Q: [115 122 141  98]
A: 141

Q:
[[130 153 134 114 133 130]
 [144 155 115 113 144 127]]
A: 144

Q: [119 120 116 107 113 106]
A: 113

Q: [109 106 113 115 155 114 144]
A: 114

Q: [122 106 127 124]
A: 127

Q: [124 141 135 121 103 123]
A: 103
---
[[130 103 147 125]
 [113 130 143 130]] value 125, 113

[[106 119 117 134 145]
 [125 133 116 149 140]
 [119 109 147 149 129]] value 145, 119

[132 118 105 135 152] value 152, 132

[145 135 135 157] value 157, 145

[105 132 131 105 149 130 135] value 135, 105

[[109 147 147 144 103 146 136]
 [115 145 145 143 113 145 137]] value 136, 115

[129 127 151 117 124 111] value 111, 129

[142 115 128 157] value 157, 142

[[124 136 129 119 137 140]
 [123 125 108 111 132 101]
 [123 118 131 128 123 103]] value 140, 123

[125 148 133 101 115] value 115, 125
---
[[137, 131, 132, 119, 121, 147],
 [150, 131, 139, 117, 119, 137],
 [133, 133, 130, 108, 115, 151]] 131

[132, 146, 104, 141, 128, 126] 146

[110, 155, 130, 157, 134] 155

[[104, 126, 126, 120, 140, 111],
 [111, 131, 128, 119, 124, 129]] 126

[100, 156, 150, 152] 156

[102, 138, 126, 128, 113, 114, 152] 138

[100, 103, 108, 99] 103

[111, 107, 137, 119, 118, 104] 107
---
[[127 107 147 140  98 124]
 [130 128 126 132 130 135]] value 128

[ 98 142 135 126 148] value 142

[[124 110 107 128]
 [132 156 116 120]] value 156

[125 137 147 142 108 152] value 137

[[132 124 136 141]
 [132  98 143 124]
 [114 157 120 132]] value 157

[[119 145 119 119 143 111 134]
 [121 141 114 122 153 142 129]] value 141

[114 114 157 126 151] value 114

[102 116 145 152 113 102] value 116
---
[[154, 144, 102, 113, 104, 129], [153, 149, 119, 152, 111, 156]] value 129
[[126, 137, 128, 126], [113, 137, 151, 116]] value 126
[[109, 130, 105, 119], [120, 148, 102, 107]] value 119
[[137, 128, 136, 140, 146, 136, 115], [151, 128, 124, 124, 145, 143, 114]] value 115
[[137, 103, 100, 144, 143, 156], [152, 126, 124, 135, 145, 145]] value 156
[[112, 128, 133, 117, 130], [139, 148, 102, 150, 147]] value 130
[[142, 109, 135, 142, 110, 152], [148, 114, 141, 145, 118, 153]] value 152
[[152, 152, 149, 149, 121], [142, 140, 145, 144, 134]] value 121
[[108, 134, 135, 127], [107, 129, 130, 128]] value 127
---
[[151, 127, 127, 137],
 [134, 124, 138, 133],
 [115, 134, 130, 134]] --> 151, 115

[[142, 153, 119, 116, 132, 143],
 [122, 155, 120, 110, 114, 125],
 [145, 148, 121, 117, 118, 140]] --> 155, 110

[[132, 129, 130, 125, 132, 121, 121],
 [155, 129, 99, 139, 132, 133, 102]] --> 155, 99

[[147, 129, 121, 121, 149, 105, 132],
 [141, 138, 114, 116, 142, 103, 128],
 [144, 135, 123, 115, 138, 101, 126]] --> 149, 101

[126, 123, 156, 119, 144] --> 156, 119

[104, 125, 135, 134, 132, 142] --> 142, 104

[156, 120, 135, 122, 119, 157] --> 157, 119

[[109, 99, 139, 116, 125, 153, 126],
 [147, 138, 149, 105, 104, 100, 141]] --> 153, 99
---
[[132 129 138 130 132 127 129]
 [118 113 155 115 148 122 113]
 [144 141 143 140 128 127 140]] out 115

[[142 139 141 145 110]
 [111 111 122 106 110]
 [132 109 136 147 141]] out 122

[114 110 124 122 138 102 100] out 122

[117 116 122 141 149 138 123] out 141

[[125 137 135 124 124 136 141]
 [134 150 116 144 130 119 143]
 [145 121 139 116 150 140 126]] out 144

[128 102 132  99 123] out 132
---
[[114 112 147 127 121 138 101]
 [146 133 128 111 109 140 126]
 [114 102 151 142 154 103 143]] value 128

[[113 116 110 151 129]
 [125 135  99 144 125]] value 110

[[143 136 148 101]
 [128 119 105 133]
 [144 110 133 139]] value 105

[[122 127 121 130]
 [130 135 133 128]
 [126 150 132 131]] value 133

[[102 144 137 116]
 [147 147 109 128]
 [112 111 143 143]] value 109

[[149 132 141 102 131]
 [126 141 140 130 139]
 [133 128 132 115 124]] value 140

[[132 131 140 118 105 132]
 [141 129 139 139 118 123]] value 140

[[108 109 143 116 115 142 150]
 [110 110 149 111 116 141 149]
 [105 105 145 114 119 139 155]] value 149

[[135 126 111 106 140]
 [152 100 150 125 137]
 [123 131 132 129 109]] value 150

[[131 111 116 130 132]
 [138 119 134 140 119]
 [132 150 125 134 144]] value 134
---
[[139 136 115 145 135 135]
 [130 126 139 117 137 119]
 [142 130 105 147 123 135]] >> 130

[126 105 115 111 134 109 108] >> 115

[123 131 101 119 134 118] >> 131

[[127 146 126 104 132 144 136]
 [129 147 123 106 133 147 128]
 [128 115 136 113 124 127 110]] >> 136

[128 129 106 131 120] >> 128

[141 138 121 150 108 140 115] >> 121

[110 157 133 133 130] >> 110
---
[[128, 139, 126, 145, 114, 133, 108], [141, 121, 125, 122, 153, 125, 123], [131, 125, 137, 112, 109, 126, 112]] out 109
[[140, 112, 117, 104, 128, 118], [137, 111, 113, 110, 118, 122], [106, 123, 142, 113, 131, 148]] out 113
[[111, 139, 121, 140], [123, 130, 118, 140], [151, 111, 147, 101]] out 111
[[134, 129, 149, 142, 142], [133, 129, 144, 141, 140], [124, 146, 127, 118, 124]] out 127
[[124, 118, 131, 114, 133, 142, 123], [124, 120, 133, 135, 115, 142, 128], [115, 119, 119, 131, 129, 136, 151]] out 129
[[138, 128, 126, 111], [149, 135, 149, 128], [127, 133, 128, 124]] out 133
[[139, 119, 137, 143, 130, 116, 140], [143, 123, 128, 138, 119, 129, 122], [116, 149, 127, 110, 128, 152, 109]] out 128
[[119, 137, 150, 115, 141, 133], [135, 118, 116, 126, 112, 121], [139, 126, 104, 144, 120, 129]] out 144
[[147, 121, 128, 124, 143, 110, 152], [117, 132, 127, 133, 122, 138, 114], [141, 114, 133, 116, 135, 106, 150]] out 135
[[136, 107, 147, 142, 150, 117], [140, 112, 152, 155, 150, 128], [133, 111, 157, 158, 145, 133]] out 158
